These are the activations of a small neural network, seen along a few directions. Each row is one input.
In each table, some parts of the input vary, and every possible input appears once, in random order.
A made-up example of a description, with smaller parts first: one of 4 places along a line, together with either a single point or one of 9 places around a ring or (one of 2 separate values, together with one of 5 places around a ring).
Shared parts are said once, and a part with two or three values counts as separate values.

Other details of the inputs shift rows strongly along two fixed directions, in all tables alike. That doesn't count.
To show where, the next rows are all for the same input, with only those details redrawn:
[  6  11  -1 -10   6   0  -1  15  -8  -5 -18  30]
[ -4 -22  -5 -26  13  15  22  -5  14  12  22 -31]
[ 16 -11 -19 -24  40  20  28  13  18  16 -21   1]
[  2  15   4  -7  -4  -5  -8  14 -14 -11 -14  35]
[-14   0  14 -11 -22  -6  -7  -3 -12 -10  26  -1]
[-10  -5   8 -15 -10   1   1  -2  -4  -3  22  -7]

A family of inputs:
r1: [ -4  -3   3   8  -2   2  -2  -9   4   2   7 -15]
r2: [-14   0  14 -11 -22  -6  -7  -3 -12 -10  26  -1]
r3: [ 18  -8 -20   2  38  17  21   5  21  16 -25 -10]
r4: [-14  -6   9 -15 -13  -1   5  -2  -1  -5  21  -7]
r5: [  0  -7   3   9  -4  -2  -1  -7   3   2   8 -13]
r6: [  5 -25 -15  -5  28  18  25 -10  27  19   5 -45]
r7: [ -8   2   8  13 -13  -4 -10  -8  -4  -5  12  -8]
r8: [ -5   0   9  12 -14  -6 -10 -10  -2  -2  10  -6]
r9: [  8  12  -5  14   8  -7  -8   7  -3  -2 -25  20]
r10: [ -8   2   7  13 -13  -8 -11  -8  -3  -3  14  -7]
r11: [ 11  10  -2  14   6  -5  -7   5  -2  -1 -26  21]
r12: [  8 -11 -17 -21  28  16  25  15  16  13 -20   4]
r13: [ 12  10  -3  16   6  -4  -6   7  -2  -2 -23  22]
r14: [  4  16   3  17  -2  -7 -14   5  -8  -8 -21  22]
r15: [  8  13  -5  14   8  -6  -8   6  -2  -1 -25  20]
r16: [ -8  -5   5 -15 -11   1  -2  -2  -1  -4  22  -7]
r17: [  9  13 -13   1  -1  -1  -1   5 -11  -2 -25  23]
r18: [ -7   2   6  13 -13  -8 -10  -7  -4  -4  14  -8]
r19: [ -1  -5   3   9  -4   0  -1  -8   5   3   9 -12]
r20: [ -6   1   8  13 -13  -6 -10  -7  -5  -7  11 -10]
r21: [  0  -7   3   8  -4  -2  -1  -9   4   2   7 -13]
r22: [ -9   3   7  12 -13  -8 -12  -9  -3  -2  12  -8]
r23: [  1 -21 -11  -2  19  10  17 -10  21  16  11 -39]
r24: [ 11  16 -11   0  -3  -1  -1   9 -10   0 -25  21]
- What do these inputs look like to the network? => either one of 2 separate values or one of 4 places along a line or (one of 3 separate values, together with one of 6 places around a ring)
- Change only the choice among 3 separate values in r14. List by row number the other rows that result. => r11, r15

A family of inputs:
r25: [ 11  -3 -13 -32  30  16  23  16   8  10 -22  15]
r26: [ 21  -2 -14   1  21   9  14   5   7  11 -28   9]
r27: [-10  18  25  16 -29 -18 -32  -1 -22 -23  15  21]
r28: [-15 -24   7  -4   4   5  11 -12  20   7  28 -42]
r29: [-19  21  13  17 -37 -18 -26  -1 -20 -17   7  17]
r30: [ 22   2 -16   3  23   4  10  10   8  11 -37  20]
r31: [-15 -14  16   1 -10  -1  -3 -15   3  -1  40 -32]
r32: [ -9   8   5   7 -18  -7 -12  -7 -13  -8  14  -7]
r33: [ -7 -18  -7  -9   2  12  12 -17  11  10  30 -50]
r34: [ -9 -27  -5 -36   7  16  28  -2  14  10  33 -34]
r35: [ 10  19 -12   8   9  -5  -7  11  -7  -2 -31  27]
r36: [ 23  -2 -15  -1  23  11  14   6   9  11 -28   8]
r37: [-14  11  18  18 -40 -19 -23  -5 -18 -17   6  18]
r38: [ 11  13  -1  10  15  -6  -9  13   0  -3 -26  32]
- What do these inputs look like to the network? => either one of 2 separate values or (one of 3 separate values, together with one of 4 places along a line)

A family of inputs:
r39: [-10 -29   0 -20   8  11  19 -15  19  14  34 -46]
r40: [-21  12  24   4 -47 -17 -26 -11 -26 -19  30   5]
r41: [ -9 -26  -5 -18   4  16  22 -14  14  12  34 -49]
r42: [ 17  26 -17  30  24  -6 -11  14   0   1 -54  33]
r43: [-22   7  26   3 -39 -15 -22  -6 -20 -20  31   1]
r44: [-21   9  25   5 -43 -22 -26  -6 -22 -19  33  10]
r45: [ 11  21  -4   2   2  -7 -10  14 -14  -7 -32  43]
r46: [ 11  18  -6   2   1  -5  -7  17 -12  -8 -29  40]
r47: [-11 -28   0 -17   7  15  21 -11  18  11  35 -47]
r48: [-11 -27   2 -19   8  14  19 -15  19  14  34 -47]
r49: [  9  16  -2   2   6  -5  -7  19  -7  -8 -28  41]
r50: [ 12  21  -5   3   0  -8  -9  16 -14  -6 -30  43]
r51: [ 38 -10 -30  12  61  21  25   5  31  27 -46  -8]
r52: [ 22 -13 -28 -20  50  27  36  11  25  22 -32 -10]
r53: [-16   3  20  31 -42 -19 -24 -19 -11 -12  20 -10]
- What do these inputs look like to the network? => either one of 3 separate values or (one of 2 separate values, together with one of 6 places around a ring)
- Change only the place on the ring of 6 in r48. List by row number the other rows that result. => r39, r43, r44, r47, r49
- Which other rows belong to the same alternative as r53? List them by row number. => r42, r51
